Each row below holds a small network's activations on one input, seen along a few directions.
Each table varies a few parts of the input and shows all the possible inputs, shuffled.
A made-up example of a description, with smaller parts first: one of 8 places around a ring, together with either a single point or (one of 2 separate values, together with one of 4 places along a line) or one of 11 places along a line.
Shared parts are said once, and a part with two or three values counts as separate values.
In the rows, 128 means zero.

Other details of the inputs shift rows strongly along two fixed directions, in all tables alike. That doesn't count.

A family of inputs:
R1: [120 182 141 157  91  98 195 146 193  98 130  82 141]
R2: [125  52 113 101 138 161 118  90 106 131 143 112 114]
R3: [114 197  95 193 114  51 171 183 137 125 104  68 161]
R4: [122  65 104 100 168 168 108 109 107 102 144 122 120]
R5: [132  56 107 111 148 160 142  81 103 133 132 128  92]
R6: [143 139 142 103 151 118  85 116 146 171 123 165 143]
R7: [131 170 140 140 107  98 125 128 148 171 113 168 126]
R8: [150 104 123  85 151 132  59 120 111 204 109 209 135]
R9: [145 180 150 157 124 107 119 149 119 145 108 169 120]
R10: [111 202 147 157 103  95 162 166 171  96 120 107 156]
R11: [134 114 123 122 152 144 117 125 122 109 149 128 128]
R12: [136 167 140 116 107 100 119 153 156 160 109 157 146]
R13: [126 179 131 134 104 103 119 134 137 161 105 166 139]
R14: [127  97 127 121 138 147 100 137 106 131 119 138 122]
R15: [120  88 132 137 128 146 126 127 116 109 134 103 111]
R16: [146 124 144  97 136 115  83 127 138 187 119 176 131]
R17: [104 158 146 166  87 105 164 145 147  94 134  92 133]
R18: [123  87 127 113 137 154 117 141 114 110 126 108 120]
R19: [127 146 143 160 124 116 135 131 123 123 113 135 106]
R20: [143 127 121 131 124 131 154 114 119 138 125 143 113]
R21: [136 114 123 123 141 141 123 105  94 136 129 148 115]
R22: [135 113 133 128 149 152 136 141 129 101 140 101 126]
R23: [116 119 124 141  99 138 169 129 124  88 147  79 131]
R24: [115 175 140 167  67  94 193 146 175 105 128  88 135]
R25: [106 125 121 157 104 142 185 130 117  77 147  79 115]
R26: [142  67 113 110 171 175 107 117 105 105 150 117 110]
R27: [143  84 113  95 168 161  92 102 107 129 149 141 127]
R28: [118 140 114 144 102 126 177 116 129 101 117 105 120]
R29: [122 229 155 166  77  69 141 145 167 156 108 154 143]
R30: [153 131 133 110 128 122  98 131 124 181 124 179 136]
R31: [123 103 106 116 123 145 142 114 120 138 122 136 115]
R32: [138 140 115 135 115 129 172 131 159  99 146 100 132]
R33: [145  87  89 124 202  97  53 128  77 210 115 150 135]
R34: [115 123 116 131  96 132 161 128 135 104 128  94 135]
R35: [150 128 131  98 153 136 100 120 132 156 132 153 143]
R36: [103 179 156 166  80  92 174 160 165  86 134  78 138]
R37: [106 145 138 155 110 116 144 129 128 118 130 121 118]
R38: [113 108 117 135 126 140 158 109 145  76 151  73 124]
R39: [153 143 132 115 141 122  96 110 105 178 115 191 124]
R40: [136  87 118 106 122 151 155 125 129 118 146  97 122]
R41: [132 141 128 121 138 121 100 115 105 156 105 178 125]
R42: [131 121 134 124 144 124 100 100 105 156 118 167 113]
R43: [123 124 115 135 107 141 165 115 121 114 138 103 121]
R44: [156 157 139 108 144 116 106 137 151 173 124 173 147]
R45: [115  73 110 107 154 163 101 108  84 135 129 148 110]
R46: [120 126 138 134 113 132 153 146 127  94 146  91 131]
R47: [156 148 124  96 155 115  68 128 145 187 111 209 144]
R48: [107 139 124 159 104 134 165 146 127  91 119  96 115]
R49: [116  55 116  92 152 167 110 119  96 112 139 112 120]
R50: [138 137 147 102 161 120  69 118 135 171 123 174 142]
R51: [140 142 133 124 112 121 120 130 127 149 131 143 140]
R52: [124  61  62 150 166 131 165 131  80 106 146  34 126]
R53: [126 132 118 117 138 131 115 123 137 115 130 131 140]
R54: [139 125 133 109 119 131 125 130 129 138 136 123 137]
R55: [129  49 100  98 156 171 129  81 122 102 155  93 112]
R56: [124 125 108 121 122 137 150 119 148  96 134 101 136]
R57: [128 153 136 152 122 119 145 131 111 119 126 140 119]
R58: [128 143 133 109 144 126 105 132 138 138 120 145 149]
R59: [126  66 129  90 151 152  89 103 106 142 140 128 120]
R60: [123 126 131 150 131 133 142 134 149  86 138  93 118]
R61: [121  94 123 122 153 144 117 111 128 104 148 115 119]
R62: [137 210 154 159 117  85 103 161 132 161  86 192 130]
R63: [104 134 128 149  98 125 161 146 130  88 130  93 134]
R64: [132 231 182 164  93  63 105 184 171 156 102 159 148]
R65: [138 106 114 115 132 146 132 112 113 154 133 148 115]
R66: [134 141 147 133 144 119  70 132 113 178 109 188 114]
R67: [129  58 126 106 175 170 106 112 115 114 140 107 110]
R68: [128  98 131 105 125 135 119 113 131 136 135 114 126]
R69: [112 111 130 136 108 131 144 117 128 107 139  96 126]
R70: [120 138 136 131 125 119 107 114 120 153 123 153 123]
R71: [103 185 136 165  68  99 181 155 156  86 122  85 148]
R72: [137 119 143 125 131 138 115 151 119 124 133 122 125]
R73: [140 195 145 118 127  95 100 146 163 166 105 173 162]
R74: [121 109 128 103 128 137 112 129 120 128 126 124 136]
R75: [125 118 115 116 127 139 165 130 156 108 129 100 136]
R76: [138 169 129 135 115 103 132 130 136 161  99 177 127]
R77: [105 120 113 134 111 140 154 118 117 104 127 105 121]
R78: [122  47 108 102 171 186 127 118 109  91 138  89 113]
R79: [141 141 137 124 136 112  99 103 118 175 110 182 119]
R80: [152 122 144  91 184 136  50 128 109 182 129 200 142]
R81: [138 121 121 120 135 126 128 114 155 133 137 133 126]
R82: [103 137 132 170 103 120 189 121 129  76 132  84 108]
R83: [127  98 127 109 126 148 134 124 115 110 147  98 130]
R84: [119 131 143 130 142 125 126 130 143 115 136 117 134]
R85: [140 223 154 153 120  82  93 176 166 146 100 179 152]
R86: [125 127 127 129 141 128 111 121  99 138 111 167 117]
R87: [111 108 113 140 110 151 174 114 111  88 147  82 115]
R88: [123 211 157 171  82  83 150 170 151 120 125 131 151]
R89: [151 160 155 131 135 112  69 156 116 177 113 191 137]
R90: [125 144 132 132 124 132 161 133 146  94 143  88 142]
R91: [134 104 107 120 130 152 158 110 136  89 154  87 127]
R92: [129  62 113 119 154 178 121 113  82 118 141 119  96]
R93: [112 116 117 124  94 137 179 133 144  84 133  64 132]
Each input here is: one of 3 separate values, together with either a single point or (one of 5 places along a line, together with one of 6 places along a line).
The inputs of R59 and R83 match in every part but the choice among 3 separate values. If R82 is changed in the same way as R59 into R83, which row does it become? -> R57
The inputs of R73 and R35 match in every part but the choice among 3 separate values. If R13 is changed in the same way as R73 into R35, which row does it become? -> R43
The inputs of R64 and R18 match in every part but the choice among 3 separate values. If R84 is changed in the same way as R64 into R18, which row does it become? -> R10
Change only the place on the line of 6 in R90. List by row number the other rows that result. -> R21, R23, R27, R83, R87
Change only the place on the line of 5 in R1. List by row number the other rows that result. -> R6, R50, R67, R84
Change only the choice among 3 separate values in R26. List by row number the other rows that result. -> R60, R85

A family of inputs:
R94: [132 207 146 163 106  83 142 185 160 123 114 124 160]
R95: [117 118 106 139  96 141 214 130 149  71 141  55 125]
R96: [110 100  96 161 104 131 193 107  95 101 126  84  98]
R97: [127 213 147 168 117  78 136 169 167 114 116 126 155]
R98: [125 190 147 162 116  84 133 165 164 122 125 115 146]
R99: [133 188 144 137 122  87  91 172 143 158 111 153 162]
R100: [107 166 131 157  73 100 205 138 171  86 135  60 139]
R101: [134 164 158 136 110 113 119 131 154 133 124 148 129]
R102: [128 186 154 140 127  80  91 164 147 163 115 151 158]
R103: [156 111 124  84 178 136  52  99 116 198 115 213 131]
R104: [121 116 134 112 110 143 126 129 129 119 131 129 127]
R105: [126   7  86 110 198 177  76  91  28 157 128 143  87]
R106: [148 143 133 119 165 120  77 141 119 157 127 163 142]
R107: [132 136 138 142 127 119  94 117  83 173 103 197 106]
R108: [127 157 132 143 105 106 157 128 163 123 131 110 132]
R109: [129  40  90  96 154 186 155  83 106  97 157  86 108]
R110: [143 132 143 103 145 141  88 118 121 154 131 184 125]
R111: [114  70 117 114 137 179 160  96 124  73 147  90 104]
R112: [125  67 117 105 129 183 156 108 113  88 143  94 106]
R113: [102  71 126 120 110 167 174 105 128  72 152  61 110]
R114: [152 103 121  76 159 132  49 113 107 206 115 206 140]
The inputs of R98 and R108 match in every part but one. If R99 is changed in the same way as R98 into R108, which row does it become? -> R114
What do these inputs look like to the network? -> one of 3 separate values, together with either a single point or one of 6 places around a ring
Change only the choice among 3 separate values in R96. List by row number the other rows that result. -> R105, R107
List by row number the other rows that have the choice among 3 separate values in common with R110. -> R101, R104, R107, R111, R112, R113

A family of inputs:
R115: [111 151 143 135  82 129 184 153 183  77 151  72 140]
R116: [100  87 118 139  87 156 180 113 111  75 129  68  98]
R117: [121 110 104 110 135 122 110 109  99 169 110 148 134]
R118: [124 151 153 133 126 124 128 131 159 115 119 143 127]
R119: [133  75 125 108 167 151  83  97  77 170 139 171 103]
R120: [125 170 150 134 102 101 114 147 128 177 102 177 127]
R121: [148  67  94  97 173 163 122  99  89 130 140 134 116]
R122: [116 157 148 159 108 110 137 126 121 124 125 145 120]
R123: [115 184 150 149  86  96 152 149 131 147 111 139 133]
R124: [126 174 119 153 122  83 108 130 136 171 109 167 136]
R125: [150 145 138  95 135 110  95 137 151 161 135 153 159]
R126: [128  97 119 133 133 153 183 113 141  79 150  53 120]
R127: [116 112 114 152  83 135 198 132 128  99 127  64 113]
R128: [128 196 115 148 119  96 144 139 144 133 113 144 151]
R129: [137  96 147  78 143 154  68 122 137 152 134 179 137]
R130: [144 180 148 146 118 103 140 146 172 135 120 128 138]
R131: [118 117 118 148  89 132 193 128 118 104 130  68 120]
R132: [123 174 149 164  98 101 119 132 133 132 117 152 115]
R133: [125 111 136 112 122 137  97 111  90 153 114 158 116]
R134: [132 176 168 110 112 111  94 147 161 147 127 173 160]
R135: [133  90 107  93 180 143  93  95 120 150 129 140 135]
R136: [107 115 125 146 132 126 145 186 140  60 151  30 155]
R137: [106 125 129 165  97 132 173 113 116  75 142  79 105]
R138: [126 170 127 117 109 100 120 145 180 138 126 132 165]
R139: [114  83  98 135 101 137 195 119 118  94 130  61 110]
R140: [149 150 123 138 126 130 136 138 134 136 122 145 125]
R141: [135  71 113 100 159 181 106  92  83 112 138 142 104]
R142: [128 160 122 164 157 107 107 185 109 112 118 114 146]
R143: [142 172 137 136 130  93 134 141 169 137 118 133 141]
R144: [130  69 110 110 146 183 123  98  97  96 136 127  97]
R145: [131 116 147 106 157 143  98 110 127 135 126 158 126]
R146: [121 174 158 135  99 101 112 139 118 164  99 180 135]
R147: [136 175 137 171 100  93 143 144 142 146 122 135 124]
R148: [144 111 125 133 144 128 106 112  98 165 133 150 117]
R149: [133 182 140 145 115 116 140 150 144 133 119 160 126]
R150: [129 150 148 124 141 124 127 128 145 133 131 136 131]
R151: [112 160 145 157  96 124 178 133 171  63 130  75 120]
R152: [126 179 122 152 126  81 109 126 127 171 114 164 142]
R153: [116  79  92 108 134 140 122 104 102 152 113 128 120]
R154: [126  91 130 110 153 156 132 113 136 115 140 117 110]
R155: [147  56 119  75 155 174 103 108 119 137 158 115 135]
R156: [127 198 150 154 104 110 146 146 142 114 115 158 137]
R157: [136  52 105  83 143 164 135 111 137 106 157  87 129]
R158: [147  78 124  88 139 161 108 122 140 136 149 120 135]
R159: [146  97 113 120 156 121  91 109 102 175 125 168 113]
R160: [119 171 134 186 143  79  99 185 108 132 119 114 142]
R161: [137 102 130 119 207 126  48 157 100 148 122 136 141]
R162: [111  97 115 141 113 170 188 118 125  55 138  88 103]
R163: [141  83  88  93 178 156  84  99 100 161 121 174 122]
R164: [136 173 130 158 116  82 137 134 129 151 123 140 134]
R165: [122  90 105  90 140 147 123 111 140 119 148 101 151]
R166: [121 169 156 137  95 103 111 143 128 163  94 184 128]
R167: [115  90 102 132 107 135 190 116 108  99 133  64 117]
R168: [128 189 160 142 115 105 126 134 158 116 120 134 137]
R169: [129 173 158 115 109 113 123 151 165 137 140 139 155]
R170: [144 115 127 102 165 152  93 116  97 160 129 185 119]
R171: [114  97 132 111 106 162 156 117 144  66 159  66 131]
R172: [122 140 137 151 119 116 130 130 124 143 129 147 110]
R173: [130 171 159 119  96 116 107 146 171 122 129 142 147]
R174: [124 106 137 133 136 136  98 111 105 147 123 173 105]
R175: [107  19  91 122 174 168 109 139  52 102 133  61 113]
R176: [138 106 111  95 176 131  79 105 133 166 118 163 134]
R177: [160 113 119 106 164 148  93 116  99 167 128 176 125]
R178: [128 125  99 149 112 134 200 131 141  74 137  75 119]
R179: [125 159 127 151 114 105 193 135 167  84 136  65 139]
What do these inputs look like to the network? -> one of 5 places along a line, together with either a single point or (one of 2 separate values, together with one of 6 places along a line)
The inputs of R153 and R124 match in every part but the place on the line of 5. If R127 is changed in the same way as R153 into R124, which row does it become? -> R147
The inputs of R123 and R170 match in every part but the place on the line of 5. If R167 is changed in the same way as R123 into R170, which row does it become? -> R121
A walk changes only the place on the line of 5. It starts at R134 and steps to R145. List the rest of the walk in order. -> R156, R122, R146
Change only the choice among 2 separate values in R123. List by row number the other rows that result. -> R120
Change only the choice among 2 separate values in R122. List by row number the other rows that result. -> R174
A walk changes only the place on the line of 6. It starts at R176 and steps to R143. List the rest of the walk in order. -> R130, R154, R118, R151
